Look-ups in named tables: a row name and a column name give one cell, copied from the table.

kosab
columns: dez, gomifu, tir
gez: [0.1, 0.7, 0.6]
limogag: [0.9, 0.4, 0.6]
banol: [0.6, 0.6, 0.8]
zimivun: [0.6, 0.7, 0.9]
pes: [0.0, 0.5, 0.2]
lik: [0.7, 0.7, 0.9]

zimivun, tir -> 0.9
pes, tir -> 0.2
gez, gomifu -> 0.7
limogag, dez -> 0.9
zimivun, dez -> 0.6
banol, dez -> 0.6
lik, tir -> 0.9
lik, dez -> 0.7
lik, gomifu -> 0.7

Table sesuz
	nareb	bedu	mip	modepi	vin
bolitas	816	150	296	781	787
tikuf	792	63	382	800	807
lize	788	171	344	763	858
lifa	745	146	350	790	687
pigifi	720	402	539	546	659
loket	328	923	613	315	333
minoled	777	277	297	712	719
pef	478	762	466	388	466
rim	858	169	334	719	870

What is the mip of pef in sesuz? 466
What is the vin of tikuf in sesuz? 807
What is the vin of minoled in sesuz? 719
What is the nareb of bolitas in sesuz? 816
What is the modepi of minoled in sesuz? 712
What is the bedu of minoled in sesuz? 277
What is the mip of pigifi in sesuz? 539
What is the bedu of rim in sesuz? 169
What is the nareb of tikuf in sesuz? 792
What is the nareb of pigifi in sesuz? 720
What is the modepi of lize in sesuz? 763
What is the vin of lize in sesuz? 858

fitadi:
cols = kef, lak, viser, leb, latogu, sikuf, gutul, sipatif, sebe, zol
nunin: [151, 141, 99, 88, 117, 122, 45, 98, 143, 119]
rukobu: [190, 171, 134, 182, 93, 134, 173, 151, 58, 42]
fom: [171, 85, 159, 191, 85, 39, 180, 41, 65, 84]
nem: [98, 141, 142, 140, 69, 103, 191, 212, 180, 196]
kup: [146, 94, 90, 192, 83, 117, 202, 138, 82, 133]
vobo: [162, 149, 150, 16, 130, 131, 103, 114, 158, 111]

What is the zol of vobo in fitadi? 111
What is the sikuf of nem in fitadi? 103
What is the viser of vobo in fitadi? 150
What is the sipatif of vobo in fitadi? 114
What is the zol of nunin in fitadi? 119
What is the sikuf of vobo in fitadi? 131
What is the sipatif of rukobu in fitadi? 151
What is the sikuf of kup in fitadi? 117
What is the sebe of kup in fitadi? 82
What is the sipatif of fom in fitadi? 41
What is the sipatif of nem in fitadi? 212
What is the viser of fom in fitadi? 159
What is the viser of nem in fitadi? 142
What is the viser of rukobu in fitadi? 134
What is the lak of nunin in fitadi? 141
Which row has the largest kef? rukobu

morelif =
,pigiv,peti,zagam,dokiguf,zev,vemubon,mebeguz,bol,noz
vafifek,-21.1,65.6,71.7,62.6,53.1,77.1,55.0,-58.1,34.5
baga,35.5,43.8,45.1,45.2,46.8,47.3,44.9,51.5,41.0
beladin,38.8,42.3,47.2,43.9,48.4,48.3,42.8,49.0,42.9
tokebu,40.9,33.0,46.4,46.1,43.9,48.0,47.3,47.0,42.9
bas,54.5,30.3,64.3,-82.2,-22.9,34.4,46.9,42.4,87.0

noz of tokebu is 42.9
pigiv of baga is 35.5
vemubon of beladin is 48.3
vemubon of baga is 47.3
mebeguz of baga is 44.9
dokiguf of baga is 45.2
zev of baga is 46.8
vemubon of bas is 34.4
Which row has the largest pigiv? bas

gava.csv
,raz,zasu,ganu,sof,vona
nefo,175,53,167,88,141
fugimuk,123,132,114,144,165
bep,194,43,168,43,169
dekane,164,142,179,114,103

What is the ganu of bep in gava?
168
What is the vona of nefo in gava?
141
What is the zasu of fugimuk in gava?
132
What is the ganu of dekane in gava?
179
What is the vona of dekane in gava?
103
What is the raz of dekane in gava?
164
What is the sof of dekane in gava?
114
What is the zasu of nefo in gava?
53
What is the sof of nefo in gava?
88
What is the raz of nefo in gava?
175
What is the vona of bep in gava?
169
What is the sof of bep in gava?
43
What is the sof of fugimuk in gava?
144
What is the raz of fugimuk in gava?
123
What is the zasu of dekane in gava?
142
Which row has the largest sof? fugimuk

Table von
columns: riro, tateza
nulalap: [56.93, 45.96]
dut: [21.03, 65.88]
zivus: [37.55, 59.85]
nuno: [85.46, 18.62]

What is the riro of nulalap in von?
56.93
What is the tateza of zivus in von?
59.85
What is the tateza of nuno in von?
18.62
What is the tateza of nulalap in von?
45.96
What is the riro of zivus in von?
37.55
What is the riro of dut in von?
21.03
What is the tateza of dut in von?
65.88
What is the riro of nuno in von?
85.46
Row with the largest tateza: dut

kufov.csv
,niru,bobefi,mikure,nozav,duradat
nalivu,94,24,75,37,99
sororop,77,52,72,53,78
vid,59,70,58,70,61
gazane,68,79,68,74,63
mudota,60,74,61,74,60
sizez,81,47,74,47,83
kesu,41,90,59,85,37
sil,90,31,68,40,94
ribusiz,44,87,57,81,40
fozada,45,84,62,85,42
kul,46,84,60,82,45
nev,46,83,59,82,42
vum,63,79,66,77,60
gog,86,36,70,43,88

What is the duradat of ribusiz in kufov?
40
What is the bobefi of nalivu in kufov?
24
What is the bobefi of fozada in kufov?
84
What is the nozav of ribusiz in kufov?
81
What is the bobefi of sizez in kufov?
47
What is the bobefi of nev in kufov?
83
What is the bobefi of vid in kufov?
70
What is the nozav of gog in kufov?
43
What is the mikure of sororop in kufov?
72
What is the mikure of kul in kufov?
60
What is the bobefi of kul in kufov?
84
Which row has the largest bobefi? kesu

